These are the activations of a small network on made-up records, seen along a few directions, one row for each record.
Each row is followed by the record's values for the fields C, Y, L, D, T, Z, B.
A field that a record lacks is written absent.
Other fields move the rows too, some of them a lot.
Strong random noise was added to every row along 4 fixed directions; ignore it. To show where, here is one row again and again, with new noise each time:
[-347   88  264 -152 -408 -196   87 -356 -101  187   19 -271  -13  233
  123   44  -79  -31 -315  -40    3 -298  -17   50]
[-133  -69  315 -147 -340 -241   23 -198 -191  198   -2 -155  -31  125
  189 -129  132  -96 -305  -46  113 -308  -26 -147]
[ 130 -141  189  -20 -502  -62 -121  169 -113  163 -158 -103  108  346
  170  -36  220 -126 -117  -55  183  169  -24 -238]
[-196   30   55 -299 -248   41   37 -286  -41  -32   17 -240 -115   76
   94  100   17   31 -130  -29  -88 -311  -76   10]
[-473  217   15 -284 -347   92  114 -473   64  -23   48 -387  -79  237
   17  303 -244  120 -164  -29 -230 -296  -67  268]
[-263  113  385   25 -649 -437   65 -227 -139  364 -114 -224  133  407
  148   27  -92 -214 -351  -15  252    0   77  -98]

[ 221   52  -68 -223 -308   92   74   14 -151  145   99 -157  115  103
   83 -109  175  -22 -105   10 -157 -199   97  -67]
(C c1; Y y2; L l3; D d1; T t2; Z z2; B b4)
[-172  131 -277  -27   34  166   30  107  203 -235 -102  -32   23  -68
  -88  336  -68  -18  180   36  -94  216  -13  260]
(C c2; Y y3; L absent; D absent; T absent; Z z1; B b1)
[-315  210  202   58  396   -2  103 -174  -59   30  148  174 -326 -246
  205   75 -160   96 -195   88 -148  -83 -256 -110]
(C c2; Y y2; L l3; D d1; T t1; Z z2; B b1)
[-423  341 -458 -454   18  273  108 -277  171 -437 -138 -455 -272  -76
 -353  338 -356   23  303  292 -175 -323 -177  431]
(C c3; Y y4; L absent; D d1; T t2; Z z1; B b3)
[-344 -156  444   16  180  -91   65  -78 -186  209  261   33   19  -14
  114 -450  170  267 -342 -139 -124 -558  -56  157]
(C absent; Y absent; L absent; D absent; T absent; Z absent; B absent)
[ 536  -86 -440  107  315   80  -75   11  132 -328   16  478 -110 -504
  -69   78  126 -165  399 -179  161  454  159 -343]
(C c2; Y y4; L l1; D d2; T t1; Z z2; B b3)
[ 524 -150 -123  -36   39 -248  -64   20   -9  -97 -151  209 -128 -473
   14 -103  190 -320  287  126  462  245  365 -468]
(C c3; Y y4; L absent; D d1; T t2; Z z2; B b3)
[  53 -136   25   10  146  -92    3   77 -230  -60   66  159 -342 -207
  158  -50  -19  145  -16  -60  -56   74 -203 -309]
(C c3; Y y4; L l1; D d1; T t1; Z z1; B b3)
[  43  159 -214 -271   52    2   62  -29  127 -273 -111   61  -82 -229
  -91  138   -9  -68  326   97  160  104   76 -186]
(C absent; Y absent; L absent; D absent; T absent; Z absent; B absent)
[ 216 -147 -246 -273  294  -53   71   80 -174 -220 -135  184 -263 -384
   76   39   76  -98  263  135  222   17 -172 -456]
(C absent; Y y4; L l3; D d2; T t1; Z z1; B b3)
[ 190 -114   81   59  310 -403  -45  145 -256   89  -50  363 -333 -486
  354 -266  268 -273 -160  -14  301 -123  100 -611]
(C c3; Y y3; L l3; D d1; T t1; Z z2; B b1)
[  71  147 -408 -245 -110   34  -63 -245  231 -118 -200  -91  117 -134
 -377  373 -151 -110  310  283  232   62  214  130]
(C absent; Y y4; L l2; D d2; T t2; Z z2; B b3)
[ -76   81   83  354 -377 -241 -144  371   33  325 -150   46  243  442
   61   98  -96 -238  -93  -11  173  585  207   89]
(C c3; Y y3; L l3; D absent; T absent; Z z2; B b1)
[ 214  107  -77 -207  -27 -302   51   62    7 -145 -212  181  -53 -294
  -23  -15  109 -296  288  145  455  197  153 -479]
(C absent; Y absent; L absent; D absent; T absent; Z absent; B absent)
[-514  394  377  -80  -99 -791  235 -386 -279   61 -341 -165  -44  -23
 -129   38 -386 -466 -200  533  518 -328   56 -133]
(C c3; Y y4; L l2; D absent; T absent; Z z1; B b3)
[  80 -158  153  126  -87 -210 -113   -2  -32  259   -9  -28  247   33
  -84 -108   66  -77  -52  -27  181  101  187  -45]
(C absent; Y y4; L l1; D absent; T absent; Z z2; B b3)
[-126  183 -398 -244  359  371  109 -164  216 -452   35  -13 -217 -309
 -119  394 -133  289  293   99 -456 -309  -26  356]
(C c3; Y y2; L l2; D absent; T absent; Z z1; B b4)
[ 529  -19 -340  -58 -124  265 -180  388  218 -164 -258   21  308  193
 -176  233   56 -101  439  -76  199  450   82  -11]
(C absent; Y y4; L l3; D absent; T absent; Z z1; B b3)
[-338  394 -114 -493 -309 -418  205 -460 -103 -183 -208 -434  -42  -76
 -124  152 -287 -392  -27  345  324 -398  -12  -74]
(C c1; Y y4; L absent; D absent; T absent; Z z1; B b3)
[-110   74 -340 -352 -243  717 -133   38   91 -249   82 -540  197  488
 -193   57   44  366   55  198 -467 -282 -267  433]
(C c1; Y y4; L absent; D absent; T absent; Z z2; B b3)
[-309  103  215 -105  128 -712  209 -352 -220  352  -15   77  -89 -389
   95 -216   -6 -417 -326  111  305 -432  174 -130]
(C absent; Y y3; L l3; D d2; T t2; Z z2; B b1)
[  34 -102  585   45  100 -726  277  -80 -396  429   97  222 -108 -413
  173 -515  216 -367 -426    2  320 -506  131 -288]
(C c2; Y y2; L l3; D d1; T t2; Z z1; B b4)
[-805  321   32  400  -55  132  144 -352  238  195  256 -148 -261  270
  195  343 -593  400 -305 -393 -711  152  -39  435]
(C c3; Y y3; L l1; D d1; T t1; Z z2; B b1)
[  77 -231  503  275 -385 -480 -168  359 -283  441 -352  104  295  328
  115 -214  257 -370 -228   30  578  291   55 -329]
(C absent; Y y4; L l2; D absent; T absent; Z z1; B b3)
[ 364    0 -135 -104  170  -37  -30    6   80 -184  -50  109  -16 -203
   -1   38   28  -90  226  -83  175  -37  178  -68]
(C c3; Y y4; L l3; D absent; T absent; Z z1; B b3)
[  27 -164  -67  -78  604  418   66   43  -62 -124  304  177 -127 -449
   11 -204  212  200  -25  -81 -397 -477  -17  260]
(C c2; Y y2; L l3; D d1; T t2; Z z2; B b4)
[-207  -58 -404 -116   93  669 -232  232  132 -266 -165 -295  217  288
 -288  113  -34  176  202  156 -266   23 -235  575]
(C absent; Y y4; L absent; D d2; T t2; Z z2; B b3)
[ 599 -285   10 -168  428   94 -154  378  -38 -253  -48  265  -70 -401
    6 -262  434 -154  188   52  289 -111  -97 -346]
(C c2; Y y4; L l3; D absent; T absent; Z z1; B b3)
[ -22  138  -95   17   78 -412   61 -451  189   -6  120    6   80 -409
 -257  147 -136 -196   70   85  323  -60  387   93]
(C c2; Y y4; L l1; D absent; T absent; Z z2; B b3)
[ -92 -259   80  392   35  573 -314  406  114  106  156  -25  261  432
    5   34  187  271  -45 -245 -216  293  -69  467]
(C c2; Y y4; L l3; D absent; T absent; Z z2; B b3)
[  15 -175   96  425   21  -54  -43  250  -76  216   52  181  109  176
  113   -8  -39  -23    8  -40  159  397  -45 -115]
(C c2; Y y4; L l3; D d1; T t1; Z z2; B b3)
[ -16 -292 -164  -87  398  766 -183  234   -8 -333    1  -46 -231  -71
   46   -6  287  444  160 -107 -434  -71 -176  336]
(C c3; Y y4; L absent; D d1; T t2; Z z1; B b3)
[ 106 -164  192  170 -142   37 -116  436  -45  127  -73  129  219  264
   56 -225  241   66   26  -78  147  286   10 -110]
(C absent; Y absent; L absent; D absent; T absent; Z absent; B absent)
[ 486  197 -382 -179 -581  149  -90  167  375 -197 -323 -162  233  408
 -165  362  -48 -160  396  145  197  553   74 -112]
(C c1; Y y4; L l2; D absent; T absent; Z z1; B b3)
[  66  111 -342 -515 -116  -81  147 -203  -12 -330 -167 -310 -190 -151
 -189   68   29 -310  202  225  153 -287  -38 -194]
(C c1; Y y4; L l1; D d1; T t2; Z z1; B b3)

Here are new rows. What are their fields?
[ 241  -34  -20  -49  -74  -79  -54  296   13  -73 -174  175   71  -46
    1  -81  196 -129  241   43  312  312   83 -338]
(C absent; Y absent; L absent; D absent; T absent; Z absent; B absent)
[-204 -259  460  -51  169  -79  -95  277 -428   98 -148  -89  118  136
  -29 -413  225  -32 -293  272  128 -569 -348  -60]
(C absent; Y y4; L l2; D absent; T absent; Z z1; B b3)
[ 201  141 -250 -190  -75   -6   -2  158  147 -255 -230  107    0 -121
  -93  177   31 -157  417  116  283  395  108 -303]
(C absent; Y absent; L absent; D absent; T absent; Z absent; B absent)
[-751  253  -34 -106   91 -133  227 -672   48   45  233 -309    9   43
 -160  313 -558  160  -66   61 -331 -358  -32  472]
(C absent; Y y4; L l1; D absent; T absent; Z z2; B b3)
[-441 -103   13 -361  392  326  -55   19 -204 -265  115 -316 -188  -12
 -108 -160   11  210 -142  128 -279 -818 -342  444]
(C c3; Y y4; L l3; D absent; T absent; Z z1; B b3)
[ -55  -11  473  -57 -292 -254   78 -219 -136  284  124 -183  103  207
  203 -358   18   53 -439  -98  -33 -404  -72   -8]
(C c1; Y y4; L absent; D absent; T absent; Z z1; B b3)
[ 190   -2  178   62  302 -538   39 -337   69  116  164  220   52 -453
 -102 -344  162 -258 -153   12  331 -352  281  -75]
(C c2; Y y4; L l1; D absent; T absent; Z z2; B b3)
[-106  103 -135 -141 -374  517  103 -610  275  165  604 -360  -64  353
  144  -14 -192  637 -362 -609 -873 -500  -26  380]
(C c1; Y y4; L l1; D d1; T t1; Z z2; B b3)
[ 134   34 -172  205  259  -55   -1 -357  359   -1  308  125  261 -216
 -270  -24   -4   72   53 -271  -45 -146  401  489]
(C c2; Y y4; L l1; D absent; T absent; Z z2; B b3)
[ 359 -521  202  232  249  342 -289  538 -293  -35   92  239   59   64
  232 -434  501  301   14 -230 -166  -78 -206   -8]
(C c3; Y y4; L absent; D absent; T absent; Z z1; B b3)
[ -47   91  193  196 -398 -234  -46  153    6  272 -101   36   51  274
  173   64 -223  -42  -97  126   34  571   49 -145]
(C c3; Y y2; L absent; D absent; T absent; Z z2; B b1)
[-359   93  322  270  -47 -121   86  124 -150  103 -156 -107  166  331
 -179  -23 -220 -105 -223  153  110  186  -78  172]
(C c2; Y y4; L l1; D d1; T t2; Z z1; B b3)
[ 436 -402  -73 -181  317  288  -71   82 -223 -145  202   59 -107 -253
   71 -442  609  220  115 -167 -191 -475 -154  -14]
(C c1; Y y4; L l1; D d1; T t2; Z z1; B b3)
[ 148  -98  298   22   36 -284  -10  -49 -117  182  140   72   54  -63
   93 -300   42  -39 -207 -189  137 -353  114   47]
(C c3; Y y4; L l3; D absent; T absent; Z z1; B b3)
[ 192 -324  363  404 -148  408 -351  734  -92  201  -79  219    2  539
  379 -159  244  270  -92  -70 -366  588 -325 -211]
(C c3; Y y2; L l2; D absent; T absent; Z z2; B b1)
[ -80 -109  187  213  -32  -45  -22   62  -66  153  -91  -82  126  139
  -50  -73  -13  113  -64   66  144   49  147  239]
(C c3; Y y4; L absent; D d1; T t2; Z z1; B b3)
[  36  -34 -128 -190  139  248  -27  139   78 -225   -2   62  -46 -103
  -36  -21  143  150  229   -9  -54    1  -40  -44]
(C absent; Y absent; L absent; D absent; T absent; Z absent; B absent)
